These are the activations of a small neural network, seen along a few directions. Each row is one input.
In each table, some parts of the input vary, and every possible input appears once, in random order.
Descriptions start from the smaller parts, as in this example, which fits no table here: ring(8) and (point or ring(11) or (values(2) and line(6))).
Shared parts are said once, and a part with two or three values counts as separate values.
In the rows, zero is written as 128.

Other details of the inputs shift rows strongly along three fixed directions, in all tables alike. That doesn't count.

A family of inputs:
R1: [135 147 118 128 105 138 105 132 119 107 152]
R2: [115 172 104 129 125 146 145 141 162 124 163]
R3: [138 156 107 127 136 126 130 150 146  98 162]
R4: [119 196 144 113 150 151 177 147 230 124 184]
R5: [125 118 123 133 128 118 134 119 113 125 112]
R6: [112 141 127 131 140 136 153 132 141 137 131]
R7: [131 102 157 127 168 114 147 131 155 130 125]
R8: [108 124 176 123 180 137 170 153 151 147 163]
R9: [147 102 136 138 141 114 102 152  77  98 137]
R10: [133 126 157 126 128 135 118 134 116 127 141]
R11: [116 105 147 135 113 139 136  93  92 173  82]
R12: [124 151  89 128 103 147 128 124 149 130 136]
R13: [123 149 103 128 127 133 131 138 133 114 145]
R14: [151 125 169 135 144 123 116 161 124 104 145]
R15: [133  90 182 131 149 117 127 122 104 133 104]
R16: [ 93 101 150 131 131 133 171  90 117 194  73]
R17: [133 143 117 135 129 125 130 142 135 115 137]
R18: [128 148 136 130 110 134 124 125 138 121 127]
R19: [150 152  93 130 121 120 113 147 157  90 145]
R20: [139 154 117 124 104 135 109 130 129 103 152]
R21: [156 134  86 136  99 112  97 133 124  90 120]
R22: [138 100 148 135 148 112 109 149  85 101 137]
R23: [146 146 110 132 108 126 111 126 124 104 128]
R24: [140 164 126 123 120 142 130 140 159 119 161]
R25: [149 107 142 139 144 100  99 160  89  76 136]
R26: [140 145 125 126 117 129 117 132 140 109 145]
R27: [110 163  89 120 104 149 149 118 181 142 147]
R28: [153 130 115 136 101 128  93 127  89 112 126]
R29: [116 142 107 121 126 134 139 126 164 124 140]
R30: [132 114 166 130 143 133 125 130 111 132 132]
R31: [120 153  83 119 104 141 132 116 157 127 148]
R32: [116 151  84 123 111 147 135 118 153 131 138]
R33: [112 110 143  84 167  96 126 131 144 176 120]
R34: [123 146  99 134 104 137 118 134 110 118 130]
R35: [142 137 133  90 124  88  77 149 106 135 131]
R36: [127 119 203 128 163 132 149 146 146 135 146]
R37: [129 164 111 124 132 135 141 144 157 118 165]
R38: [162 132 118 137 103 128  81 144  87  88 147]
R39: [162 114 151 141 159  96 102 177 111  70 147]
R40: [119 152 115 129 137 140 140 144 141 125 159]
R41: [136 117 108 134 120 124 117 123 121 123 105]
R42: [111 108  95 129 110 135 137  84 113 168  75]
R43: [114 122 173 119 183 132 181 136 194 160 137]
R44: [100 123 150 121 111 146 152  87 123 179 100]
R45: [ 99 141  67 129  70 146 125  86  92 155 101]
R46: [132 141 105 125 127 138 128 134 152 126 146]
R47: [124 142 142 121 120 145 146 115 150 150 136]
R48: [ 99 148  69 132  75 141 131  91 106 145  95]
R49: [129  96 153 122 167 120 147 122 146 150 121]
R50: [101 104 159 124 138 144 167  85 121 193  77]
R51: [146 101 164 138 136 109 116 122 105 125  98]
R52: [157 138 112 137  95 122  77 139  90  75 135]
R53: [147 122 103 133  94 125  97 110  87 120 107]
R54: [123 106 161 124 164 131 145 139 149 142 144]
R55: [133  97 149 128 142 118 123 127 126 135 125]
R56: [123  97 108 126 122 123 133  94 117 157  81]
R57: [102  93 165 130 161 132 163 114 113 166  99]
R58: [146 112 140 135 127 125 108 125  92 122 114]
R59: [141  97 147 138 136 107 108 141  81 108 128]
R60: [139  87 142 140 139 114 110 130  98 122  98]
R61: [112 146 137 129 137 133 152 137 150 128 146]
R62: [144 113 134 139 129 109 109 143  96 108 129]
R63: [149 108 141 135 148 117 114 154 129 111 132]
R64: [133 127 100 127 123 134 123 124 135 127 133]
R65: [139 156 120 133 102 134 105 135 127  98 140]
R66: [107 126 175 118 183 131 179 137 198 148 145]
R67: [ 99 102 160 125 135 145 161  85 114 189  80]
R68: [144 126  75 134  90 123  81 127  98  87 121]
R69: [134  90 183 136 133 119 117 122  88 140  93]
R70: [113 110 133 127 106 132 140  78 103 168  73]
R71: [123 132 151 117 157 137 146 151 175 129 171]
R72: [147 136  91 133 104 115  98 136  99  90 139]
R73: [121 145  99 135  98 134 114 133 109 114 131]
R74: [123 122 121 132 136 129 137 125 113 135 128]
R75: [131 102 151 128 156 121 141 124 142 149 119]
R76: [138 142 183 125 156 130 146 155 172 120 160]
R77: [117 156 101 119 117 140 153 122 184 141 138]
R78: [128 176 131 126 126 148 136 148 172 108 168]
R79: [131 120 150 138 149 110 123 152 122 101 138]
R80: [118 151  97 129 115 132 120 136 127 104 145]
R81: [103 186  83  80 130 112 123 145 159 157 162]
R82: [150 109 151 137 123 116 111 132 104 122 110]
R83: [125 101 147 136 144 113 128 129  97 122 122]
R84: [125 121 154 136 157 110 141 141 137 121 127]
R85: [136 100 149 137 154 108 132 132 102 121 109]
R86: [106 131  76 119  93 143 145  77 143 174  96]
R87: [115  97 105 129 115 135 126  94 102 161  90]
R88: [118 135 112 121 132 139 130 130 155 125 150]
R89: [133 120 109 132 110 129 111 124 119 118 119]
R90: [ 90 163  55 120  72 157 148  80 154 165 102]
R91: [115 140 107 130  90 147 136  89 115 160  84]
R92: [134 107 154 141 154 112 120 151 102 106 129]
R93: [155  91 151 129 149 105 106 145 119 112 133]
Each input here is: values(3) and (point or (ring(5) and ring(6))).
Changing only the values(3) part turns R57 into R67. The same change can be made to R80. Which row results? -> R52
Changing only the values(3) part turns R22 into R1. The same change can be made to R61. Which row results? -> R69
Change only the values(3) part in R64. List by row number the other rows that result. -> R58, R74
A walk changes only the ring(6) part. It starts at R32 and steps to R68. List the rest of the walk in order. -> R29, R7, R56, R42

A family of inputs:
R94: [128  89 240 143 189 124 150 154 103 130 135]
R95: [106 168 156 128 128 167 170 130 163 142 166]
R96: [122 101  99 134 105 127 123  91  90 156  79]
R97: [145 138  97 126 106 117 100 131 122 110 126]
R98: [133 145  96 138  96 140 122 115 136 112 125]
R99: [163 112 128 137 145 100  92 167 102  76 141]
R100: [142  94 142 123 130 102 100 124  94 135  94]
R101: [ 99 123 124 107 138 121 147 110 140 174 110]
R102: [118 157 115 104 141 129 139 143 177 136 164]
R103: [125 153  94 118 124 123 125 137 150 118 148]
R104: [151 116 115 143 122 123 103 142 113  87 136]
R105: [143 149 170 138 128 145 124 148 126  95 165]
R106: [ 95 109 146 129 149 142 177 104 150 170 103]
R107: [131 157 100 127 113 137 130 129 157 119 141]
R108: [119 108  96 125 106 123 119  95  97 159  85]
Changing only one part turns R102 into R101. The same change can be made to R104. Which row results? -> R106
Describe the family of inputs behind these rows. -> values(3) and (point or line(4))
Which other rows agree with R107 in the values(3) part? List them by row number. -> R97, R98, R100, R105
